Each row below holds a small network's activations on one record, seen along a few directions.
Each row is followed by the record's values for the fields F, T, E, B, P, J, K.
Other fields move the rows too, some of them a lot.
In the rows, 500 means zero.
Random noise pushes rows far along 6 fixed directions. That doesn't count. These rows show it; they differ only by the noise:
[469 708 635 621 786 589 595 470 669 468 562 207 538 549 359 766 617 515
 588 423 204 410 465 578 628 566 621 632]
[643 433 528 463 524 364 442 626 578 579 644 424 302 649 590 396 346 551
 680 685 746 568 466 489 619 371 522 583]
[725 368 637 511 596 539 395 550 611 551 609 436 288 682 552 440 376 601
 671 696 794 509 446 497 600 463 471 573]
[408 432 449 527 343 338 546 452 442 616 477 464 616 456 572 383 512 535
 345 555 656 529 477 580 463 407 474 572]
[282 426 366 507 159 267 556 504 383 624 478 514 686 434 625 303 572 473
 260 495 646 567 454 602 408 395 539 525]
[549 560 416 461 660 388 467 255 368 483 340 502 593 385 494 496 376 569
 387 604 576 550 585 392 508 379 392 502]
[637 686 380 377 839 329 434 294 411 413 410 429 470 393 495 592 318 528
 567 637 495 603 610 265 611 325 484 491]
[399 580 571 618 572 575 560 400 531 498 449 372 649 502 416 598 612 529
 389 426 360 431 469 600 504 560 531 562]

[334 519 493 647 380 500 613 687 461 565 438 660 590 659 384 331 321 575
 383 435 338 424 550 774 472 527 334 513] | <F:f1 T:t2 E:e2 B:b1 P:p1 J:j5 K:k2>
[442 435 465 538 383 486 490 549 386 494 444 545 599 611 520 336 498 494
 340 533 579 511 494 653 498 463 489 492] | <F:f2 T:t2 E:e2 B:b3 P:p3 J:j2 K:k3>
[686 404 653 544 730 607 437 334 543 537 451 502 390 428 412 678 382 609
 628 559 620 462 564 355 506 490 275 594] | <F:f1 T:t3 E:e4 B:b1 P:p1 J:j5 K:k2>
[579 496 487 419 467 642 504 445 582 494 519 508 408 454 531 524 578 545
 528 442 477 328 392 451 387 666 501 312] | <F:f1 T:t2 E:e4 B:b3 P:p3 J:j7 K:k1>
[307 340 451 555 171 356 507 334 278 629 412 527 651 319 537 441 587 454
 313 397 674 582 531 476 415 390 416 572] | <F:f1 T:t1 E:e4 B:b2 P:p1 J:j3 K:k3>
[421 496 694 681 473 669 498 575 617 471 481 604 457 688 341 505 464 523
 596 387 368 494 558 603 493 586 450 559] | <F:f2 T:t2 E:e4 B:b2 P:p1 J:j1 K:k1>
[423 594 604 607 544 761 395 577 548 336 419 666 519 751 391 449 456 486
 528 400 298 485 493 531 465 674 550 374] | <F:f2 T:t1 E:e4 B:b2 P:p3 J:j8 K:k3>
[479 556 385 495 444 404 597 711 441 569 440 640 411 714 422 217  89 612
 505 502 431 405 556 672 540 422 283 407] | <F:f2 T:t2 E:e2 B:b2 P:p1 J:j7 K:k1>
[409 526 510 532 415 492 665 586 637 623 686 317 465 435 510 610 624 478
 591 399 364 353 402 562 506 553 506 535] | <F:f1 T:t1 E:e2 B:b1 P:p3 J:j2 K:k1>
[467 555 353 512 613 342 452 292 177 474 197 673 647 462 369 372 185 565
 306 584 524 613 761 455 534 260 225 513] | <F:f2 T:t3 E:e2 B:b2 P:p1 J:j2 K:k3>
[449 327 535 542 237 527 485 557 525 573 477 631 596 493 592 367 656 510
 329 534 671 552 449 619 356 559 523 530] | <F:f1 T:t2 E:e4 B:b1 P:p3 J:j4 K:k2>
[608 347 455 339 416 276 511 341 559 653 650 386 350 206 723 601 608 497
 657 621 831 552 464 231 437 372 495 556] | <F:f1 T:t3 E:e4 B:b3 P:p3 J:j2 K:k1>
[558 424 498 425 375 477 503 736 663 554 740 468 289 571 623 450 508 453
 712 533 601 482 388 476 516 533 596 455] | <F:f2 T:t3 E:e2 B:b1 P:p3 J:j2 K:k1>
[770 469 775 597 869 681 602 422 732 575 604 166 412 548 443 708 580 626
 627 657 554 319 418 649 678 598 460 731] | <F:f2 T:t2 E:e4 B:b3 P:p3 J:j8 K:k3>
[605 391 506 443 522 602 291 452 417 393 438 649 420 491 548 503 500 471
 540 556 731 631 529 328 456 515 549 398] | <F:f1 T:t1 E:e2 B:b3 P:p1 J:j5 K:k2>
[476 476 396 464 369 591 541 379 357 508 391 555 571 438 535 381 486 556
 286 419 506 345 423 560 412 589 379 285] | <F:f1 T:t2 E:e2 B:b3 P:p3 J:j7 K:k1>
[345 613 400 456 451 462 437 405 395 391 447 596 475 452 422 583 478 415
 579 338 312 593 616 283 467 460 497 398] | <F:f2 T:t2 E:e4 B:b2 P:p1 J:j2 K:k1>
[681 443 551 379 499 450 394 796 750 442 739 464 340 586 699 477 687 377
 714 680 686 691 404 469 524 545 901 557] | <F:f2 T:t3 E:e4 B:b3 P:p3 J:j4 K:k2>
[305 466 624 646 294 623 591 625 658 543 517 538 668 586 465 447 701 463
 369 396 398 457 396 724 359 682 602 553] | <F:f2 T:t1 E:e4 B:b3 P:p3 J:j1 K:k2>
[531 406 510 434 371 598 221 642 452 388 548 659 291 746 541 401 505 415
 692 500 645 600 506 355 509 503 632 366] | <F:f1 T:t3 E:e4 B:b2 P:p1 J:j2 K:k3>
[492 646 494 512 676 422 660 334 619 596 588 230 450 316 387 787 573 531
 654 410 236 364 540 413 547 469 406 610] | <F:f1 T:t2 E:e4 B:b2 P:p3 J:j2 K:k1>
[547 359 503 421 308 347 401 625 506 584 771 320 256 496 675 540 597 380
 742 499 778 638 404 353 629 365 687 570] | <F:f1 T:t1 E:e2 B:b2 P:p1 J:j3 K:k3>
[515 525 423 391 456 336 500 579 489 482 603 492 401 483 589 439 456 443
 597 543 541 589 479 432 565 391 562 486] | <F:f1 T:t2 E:e2 B:b3 P:p3 J:j1 K:k1>
[525 506 594 548 564 624 460 602 569 391 503 489 537 586 483 538 641 449
 494 486 448 580 481 568 515 606 667 532] | <F:f2 T:t2 E:e2 B:b1 P:p3 J:j4 K:k2>
[581 485 388 369 522 436 355 433 415 401 418 656 530 446 573 405 486 438
 434 640 630 653 551 374 451 423 548 419] | <F:f1 T:t3 E:e4 B:b3 P:p3 J:j1 K:k2>
[608 451 367 332 370 248 491 649 555 605 670 487 295 484 674 378 403 476
 671 616 657 527 441 405 508 345 534 462] | <F:f1 T:t3 E:e4 B:b1 P:p3 J:j1 K:k1>
[407 325 631 636 190 782 481 621 521 554 605 511 395 753 490 382 599 551
 501 326 489 279 333 703 456 692 442 355] | <F:f1 T:t2 E:e2 B:b2 P:p3 J:j2 K:k1>
[732 512 611 399 793 426 552 538 820 554 679 343 354 424 590 689 520 568
 751 740 630 487 457 391 535 533 616 663] | <F:f2 T:t1 E:e4 B:b3 P:p1 J:j5 K:k2>
[531 480 433 432 505 338 584 511 591 602 508 599 569 383 585 418 388 586
 462 664 586 483 483 477 389 480 405 545] | <F:f2 T:t1 E:e4 B:b3 P:p3 J:j5 K:k2>
[483 433 417 377 250 519 528 591 580 534 632 465 445 434 659 440 718 469
 478 434 557 371 307 519 366 642 669 314] | <F:f1 T:t3 E:e2 B:b1 P:p3 J:j7 K:k1>
[264 599 404 507 382 423 536 450 417 426 402 510 721 349 511 584 758 362
 321 362 359 650 542 482 419 510 702 508] | <F:f1 T:t3 E:e4 B:b2 P:p1 J:j4 K:k2>
[545 559 393 322 492 354 405 616 576 459 648 531 356 433 640 542 467 402
 713 534 540 615 436 242 491 463 686 421] | <F:f2 T:t1 E:e4 B:b3 P:p1 J:j5 K:k2>
[445 530 307 438 481 185 518 452 282 548 390 524 586 428 520 372 337 486
 378 641 624 663 673 487 564 224 405 573] | <F:f2 T:t3 E:e2 B:b2 P:p3 J:j2 K:k3>
[324 559 445 496 264 469 514 780 565 523 684 543 348 686 512 406 491 424
 710 344 276 442 448 516 505 531 565 402] | <F:f1 T:t2 E:e4 B:b2 P:p3 J:j2 K:k1>
[311 672 304 489 462 254 647 432 345 589 478 469 522 401 429 502 321 532
 494 383 249 438 608 478 552 333 304 469] | <F:f1 T:t2 E:e2 B:b2 P:p1 J:j2 K:k1>
[579 647 532 463 729 428 522 665 629 437 602 431 382 569 501 579 455 433
 719 596 414 636 547 466 645 460 648 595] | <F:f1 T:t1 E:e4 B:b3 P:p3 J:j4 K:k2>
[453 454 410 402 427 456 428 464 488 401 431 693 641 340 657 473 625 396
 401 557 645 674 494 342 318 556 649 417] | <F:f2 T:t1 E:e4 B:b3 P:p3 J:j5 K:k2>
[401 632 549 618 602 509 552 600 481 444 474 434 574 657 342 526 441 458
 496 466 287 547 606 639 641 450 507 611] | <F:f2 T:t3 E:e2 B:b2 P:p3 J:j2 K:k3>
[636 345 477 369 548 540 328 285 439 388 395 647 589 259 666 562 645 449
 365 648 828 664 519 255 359 537 581 446] | <F:f2 T:t3 E:e2 B:b2 P:p1 J:j5 K:k2>

Here are new rows. What are their fields?
[453 464 628 616 470 800 335 463 405 382 484 503 439 635 399 590 582 437
 553 282 423 493 456 444 561 607 550 407] | <F:f1 T:t1 E:e2 B:b2 P:p1 J:j3 K:k3>
[457 712 630 698 887 599 616 322 484 511 379 278 573 532 186 774 435 609
 534 402 136 347 646 606 673 465 322 662] | <F:f1 T:t3 E:e2 B:b2 P:p1 J:j2 K:k3>
[444 403 556 598 452 532 608 399 518 597 480 324 695 326 541 609 796 531
 292 508 602 427 430 669 434 576 552 616] | <F:f1 T:t1 E:e2 B:b3 P:p3 J:j5 K:k2>
[677 412 560 443 519 722 450 427 583 492 610 405 321 488 584 586 602 550
 573 467 624 330 330 447 495 657 528 337] | <F:f1 T:t2 E:e2 B:b3 P:p1 J:j7 K:k1>
[462 329 768 740 343 744 473 803 641 554 546 618 411 895 392 348 459 555
 572 469 555 491 475 787 518 626 466 612] | <F:f1 T:t3 E:e4 B:b2 P:p1 J:j4 K:k2>
[561 383 540 547 455 564 539 441 452 582 514 410 505 503 538 456 515 573
 394 504 630 390 392 619 537 517 411 518] | <F:f1 T:t2 E:e2 B:b3 P:p1 J:j3 K:k3>
[458 490 625 594 513 744 355 526 521 396 544 483 368 600 407 705 585 425
 678 293 409 518 464 378 511 612 587 449] | <F:f1 T:t1 E:e4 B:b2 P:p1 J:j5 K:k2>
[388 331 433 539 260 188 628 661 496 729 504 616 614 462 607 251 370 558
 369 662 788 602 547 670 407 343 397 684] | <F:f2 T:t1 E:e2 B:b3 P:p1 J:j5 K:k2>
[427 451 401 434 334 320 585 374 406 564 538 388 605 313 603 483 655 469
 320 500 594 502 451 544 499 405 530 526] | <F:f1 T:t2 E:e2 B:b3 P:p1 J:j1 K:k1>
[415 267 730 711 250 743 384 719 555 499 444 777 514 850 398 264 441 511
 452 486 649 575 529 742 416 622 438 554] | <F:f2 T:t3 E:e4 B:b2 P:p1 J:j1 K:k2>
[401 487 410 442 335 448 510 447 441 534 515 561 491 433 533 449 532 491
 507 433 431 430 506 424 418 506 432 404] | <F:f1 T:t2 E:e4 B:b2 P:p3 J:j2 K:k1>
[428 448 338 429 288 295 507 470 331 601 532 550 392 469 559 370 328 543
 530 457 565 478 542 424 502 334 336 400] | <F:f1 T:t2 E:e2 B:b2 P:p1 J:j2 K:k1>
[428 773 305 378 597 371 676 428 458 485 515 294 555 298 508 634 548 460
 464 373 188 376 455 467 552 493 573 387] | <F:f1 T:t2 E:e2 B:b3 P:p3 J:j7 K:k1>
[427 589 455 501 574 487 622 424 531 518 459 512 588 350 424 591 460 531
 462 433 326 410 560 474 439 526 396 490] | <F:f2 T:t3 E:e2 B:b1 P:p1 J:j2 K:k1>
[699 305 628 477 605 623 356 290 546 480 453 569 504 398 543 556 581 538
 469 662 785 548 507 372 438 520 439 574] | <F:f1 T:t3 E:e4 B:b3 P:p1 J:j1 K:k2>
[391 670 471 503 629 409 634 392 474 475 393 463 659 360 386 589 479 486
 411 445 274 516 617 513 516 449 469 571] | <F:f2 T:t3 E:e2 B:b3 P:p1 J:j1 K:k1>
[582 470 488 418 506 462 609 390 635 614 572 366 471 273 565 616 653 562
 530 500 529 320 403 451 383 575 498 484] | <F:f1 T:t3 E:e4 B:b1 P:p3 J:j7 K:k1>
[590 552 473 358 617 435 340 467 515 422 602 402 335 465 559 662 607 384
 745 544 543 603 525 227 591 424 687 497] | <F:f1 T:t3 E:e4 B:b2 P:p1 J:j2 K:k3>
[283 423 507 609 301 370 592 413 442 668 447 428 684 401 459 519 675 505
 362 425 505 460 546 606 417 430 445 668] | <F:f1 T:t3 E:e4 B:b2 P:p1 J:j2 K:k3>
